A small network was shown many inputs. Here are its activations along a few directions, one row for each input.
In each table, some parts of the input vary, and every possible input appears once, in random order.
A made-up example of a description, with smaller parts first: one of 2 separate values, together with either a single point or one of 9 places along a line or (one of 4 places along a line, together with one of 5 places around a ring).
Shared parts are said once, and a part with two or three values counts as separate values.

Other details of the inputs vary at random and push rows far along two fixed directions, the same in every table; ignore that.

Table:
row 1: [-8  2  4 -3 -4 11  2 -1  2 -4  1]
row 2: [-18  -9  12  21  -2  17  -3   2  14  -8  14]
row 3: [-12  20 -10 -14  -2  27   0 -17  18  12   4]
row 4: [-4  3  2 -1 -1 18 -1 -5 18 -6 -4]
row 5: [ -2   2   0  -4  -4   3   6   0 -13   2   1]
row 6: [-4 -2  5 -1 -1 10  0 -2  1 -3 -1]
row 7: [  4 -20   9  36  -1  -8  -4  15   0  -9   9]
row 8: [  9  -1  -3   3  -3 -19   0  12  -6  -8  -5]
row 9: [ 16 -12   5 -10  -6 -59   7  22 -29 -24 -15]
row 10: [-19  17  -3 -19   0  26   0 -19  10  15   6]
row 11: [-9 -6  7  5  6 18 -6 -9 11  6  7]
row 12: [-4 -9  7 12  5  0 -3  0 -6  9  9]
row 13: [ 7 -2 -6  0  1  3  1  1  4 -2 -7]
row 14: [ -7  -6   4  22  -7  19   0   5  20 -14   7]
row 15: [  2   9  -3 -23   5 -12  -4  -5 -13  13  -3]
row 16: [  7  10  -8 -24  -2 -30   4  -3  -4  -2 -11]
row 17: [ 2 -1 -3  2  6  7 -5 -4 12  8  3]
row 18: [ 20  -3  -1  -6  -8 -28   5  22 -18 -27 -19]
row 19: [  0 -19  11  24   2   1  -2   7  -6  -3   7]
row 20: [ 12  21 -19 -37   7  -3   1 -19 -15  30 -10]
row 21: [-5 -5  5  8 -1 13  2 -3 -3  2  5]
row 22: [ 0  0 -2  6 -3 14  1 -2 13 -5 -1]
row 23: [  0  -3   5   7  -2  -6  -4   8   8 -13  -1]
row 24: [  3  22 -13 -40   9  -9   1 -17 -23  34  -4]
row 25: [ -7  -1   3   5   0   1   3   1 -10   4   7]
row 26: [-4 -4  4  0  4 10 -1 -3  3  1 -1]
row 27: [  4  -5   2   2  -2 -21   3  10 -23   0  -1]
row 28: [ 13 -15   2   6   0 -21   5  15 -27  -8  -8]
row 29: [-14   2   2  15   1  22  -2 -10  18  13  14]
row 30: [  8  14 -12 -19  -3   1   4  -4  -3   1  -9]
row 31: [-3  0 -2 10 -3 19  2 -7  8  3  5]
row 32: [ 5 -8 -2 13  0  3  2  3 -1 -1 -1]
row 33: [ 20  -7   2 -11  -6 -58   5  22 -18 -30 -20]
row 34: [ 1 -2  1  2  3 10 -2  0 13 -6 -7]
row 35: [ 2  4 -3 -1  4 -1 -4  0  6  6  3]
row 36: [ -8  -2   1  12   7  23  -5 -12  17  18  13]
row 37: [  3  26 -15 -45   2   5   7 -20 -22  26  -8]
row 38: [  6 -10   3  20   0 -14  -1  13  -8  -3   5]
row 39: [-11   3   0   0  -2  10   4  -4  -6   5   6]
row 40: [ -8  17  -9 -11   0  29   3 -20  10  17   5]
row 41: [-13 -16  15  19  -1  -7   4   2   8  -7  11]
row 42: [  9  -6  -1   1  -5 -38   7   8 -13 -11  -7]
row 43: [ -4 -12  11  16  -5   5   1  10   1 -18   3]
row 44: [ 2  3 -5  4 -7  3  5  3 -5 -3  0]
row 45: [-27   3   9   8   3  35  -7 -18  29  13  18]
row 46: [ 14 -16   4   2   2 -31  -2  18 -23 -12  -7]
row 47: [  4  -6   1  16  -5 -10   1  15  -1 -17   0]
row 48: [ 11  22 -16 -44  10  -5  -3 -16  -4  21 -14]
row 49: [ -5  -1   5  11  -2   6  -3   5  14 -14   3]
row 50: [ 0  0 -2 12 -3 -2  3  5 -5 -2  4]
row 51: [  4  22 -13 -45   9  -8  -3 -18 -15  28  -8]
row 52: [ -1   0   2   4  -6  -1   1   8   7 -18  -4]
row 53: [-13  18 -10  -9  -2  26   3 -19  10  18   7]
row 54: [-14 -18  18  40   3  25 -11   2  39 -12  17]
row 55: [  0  -8   8  16  -8   2   1  15  11 -26  -3]
row 56: [  7  19 -14 -42  11  -7   1 -18 -24  35  -7]
row 57: [ 2  0  3  2  3 -4 -6  4  9 -5  1]
row 58: [ 1 -6  5  8  4  8 -6  0 15 -6 -2]
row 59: [ 19 -11  -2   9  -1 -32  -2  20 -14 -13  -7]
row 60: [ 4 -7  0 11  2  6 -4  1 11 -2  1]
Each input here is: one of 5 places around a ring, together with either a single point or one of 11 places around a ring.
The inputs of row 36 and row 56 match in every part but the place on the ring of 5. If row 31 is changed in the same way as row 36 into row 56, which row does it become? -> row 21
A walk changes only the place on the ring of 5. It starts at row 42 and steps to row 41. List the rest of the walk in order. -> row 9, row 33, row 16
List by row number the other rows that have the place on the ring of 5 in common with row 59. -> row 3, row 8, row 13, row 14, row 16, row 17, row 22, row 30, row 35, row 47, row 60
Which other rows does row 11 become when the place on the ring of 11 takes its other values? List them by row number. -> row 1, row 2, row 6, row 10, row 15, row 26, row 43, row 45, row 46, row 51

Table:
row 61: [ 14   7  -8 -18  -3 -22   1   7   0 -15 -17]
row 62: [ -8  -3   4  18  -6  25   1   2  21 -14   4]
row 63: [-11  -4   7  18  -4  18  -1   0  23 -10   7]
row 64: [  5  25 -19 -43   2  -3   6 -16 -26  27 -10]
row 65: [ 11 -19   6  19   0 -27   0  19 -23  -8   1]
row 66: [ 12 -15   6  12  -3 -26   0  20 -10 -22  -7]
row 67: [-11 -13  11  25   5  15  -5  -3   9   8  17]
row 68: [ -8  11  -2  -5  -1  23  -2 -11  26  -1   0]
row 69: [-13  20  -8 -18   0  30   1 -22  17  15   3]
row 70: [-9  0  4  6  0 14 -3 -5 27 -7  3]
row 71: [-12  -9  10  21   1  16  -3  -2  15  -1  13]
row 72: [-11 -14  12  22   7  11  -7  -3  16   7  15]
row 73: [ 10 -16   6  14  -3 -28   1  20 -14 -17  -3]
row 74: [ 10  29 -21 -44  -3  -1   7 -11 -13  10 -18]
row 75: [-13  15  -4 -14   4  30  -1 -21  13  19   5]
row 76: [  4   0  -4  -3  -1  -6   4   2 -20   7   0]
row 77: [ 12 -16   6  11  -2 -28  -1  21  -8 -23  -8]
row 78: [ 12  -1  -3 -11   3 -27  -1   5 -15   1  -7]
row 79: [ 10  13 -10 -29   3 -16   1  -4 -13   7 -12]
row 80: [ 11 -20   6  20  -1 -24   1  19 -27  -8   1]
row 81: [-12  13  -4 -11   2  32   0 -19   9  18   5]
row 82: [ 10   3  -4 -15   2 -22   1   3 -16   2  -8]
row 83: [ 10 -16   5  17  -3 -27   1  20 -19 -14  -1]
row 84: [ 10   7  -7 -19   3 -22   1  -1 -18  10  -7]
row 85: [-10  -8   8  14   8  11  -7  -7  14  12  14]
row 86: [ 11 -11   3  12  -9 -20   5  22 -13 -27  -9]
row 87: [-12 -10  11  19   3  12  -5  -2  22  -2  11]
row 88: [-13  -9   9  22  -1  19  -1  -1  11   0  14]
row 89: [ 14  12 -10 -24  -2 -17   2   3  -2  -9 -18]
row 90: [  6  24 -17 -42   2  -3   6 -16 -26  25 -10]
row 91: [-12   2   1   5   5  26  -1 -15   0  24  13]
row 92: [-14  20  -8 -21   4  35   1 -25   9  26   5]
row 93: [ 11   5  -6 -18   3 -22   0   0 -17   9  -7]
row 94: [-10  -5   7  17  -2  16  -3  -1  26 -11   6]
row 95: [-11 -13  11  24   6  13  -6  -3  12   8  16]
row 96: [-12   0   2   7   6  22  -3 -13   3  22  14]
row 97: [-12  -5   5  20  -6  24   2   1  15 -10   8]
row 98: [-11  -8   9  19   0  18  -3  -1  18  -5  10]
row 99: [  9  28 -18 -46   0  -7   4 -14 -11  14 -16]
row 100: [ 10 -20   5  21  -2 -21   4  20 -31  -7   1]
row 101: [ 14  -9   1  11 -10 -19   4  23  -8 -31 -11]
row 102: [  9  16 -12 -31   4 -15   2  -9 -20  20  -8]
row 103: [ 13 -16   7  11  -2 -28  -1  20  -7 -23  -8]
row 104: [-13  13  -4  -9   4  29   0 -22   4  27  10]
row 105: [ -8  -2   5  16  -4  19  -2   1  28 -14   4]
row 106: [ 11 -11   2  13 -10 -17   7  22 -16 -26  -9]
row 107: [-11  10   0  -7   4  24  -3 -16  17  13   6]
row 108: [  9 -15   6  15  -4 -26   2  20 -18 -17  -3]
row 109: [ 12   9  -8 -24  -1 -21   2   2  -5  -7 -16]
row 110: [-13  -9   9  24   1  18  -2  -1   9   3  15]
row 111: [  6  31 -21 -54   4  -1   4 -20 -19  28 -14]
row 112: [ 10 -17   5  18  -4 -24   2  20 -23 -14  -1]
row 113: [ 12 -12   4  11  -7 -26   2  21  -6 -28 -10]
row 114: [-10  -6   7  13   8  14  -6  -9  11  15  14]
row 115: [ -9  -2   5  17  -5  22  -1   2  24 -14   5]
row 116: [ -6   2   3   5  -1  15  -4  -4  33 -11   0]
row 117: [ 10  -2  -2 -10   1 -26   0   7 -13  -4  -8]
row 118: [-11  -4   6  11   5  11  -6  -7  18   7  11]
row 119: [ -8  -3   5  15  -3  17  -3   1  32 -15   3]
row 120: [  6  27 -18 -47   4  -5   4 -18 -23  27 -10]
What is each input in this table made of? -> one of 2 separate values, together with one of 5 places along a line, together with one of 6 places along a line
The inputs of row 116 and row 78 match in every part but the place on the line of 6. If row 105 is changed in the same way as row 116 into row 78, which row does it become? -> row 83
Which other rows does row 113 become when the choice among 2 separate values takes its other values? List them by row number. -> row 94
A walk changes only the place on the line of 6. It starts at row 67 and steps to row 102. List the rest of the walk in order. -> row 71, row 107, row 99, row 68
A walk changes only the place on the line of 5. It starts at row 72 and steps to row 114. List the rest of the walk in order. -> row 67, row 80, row 91
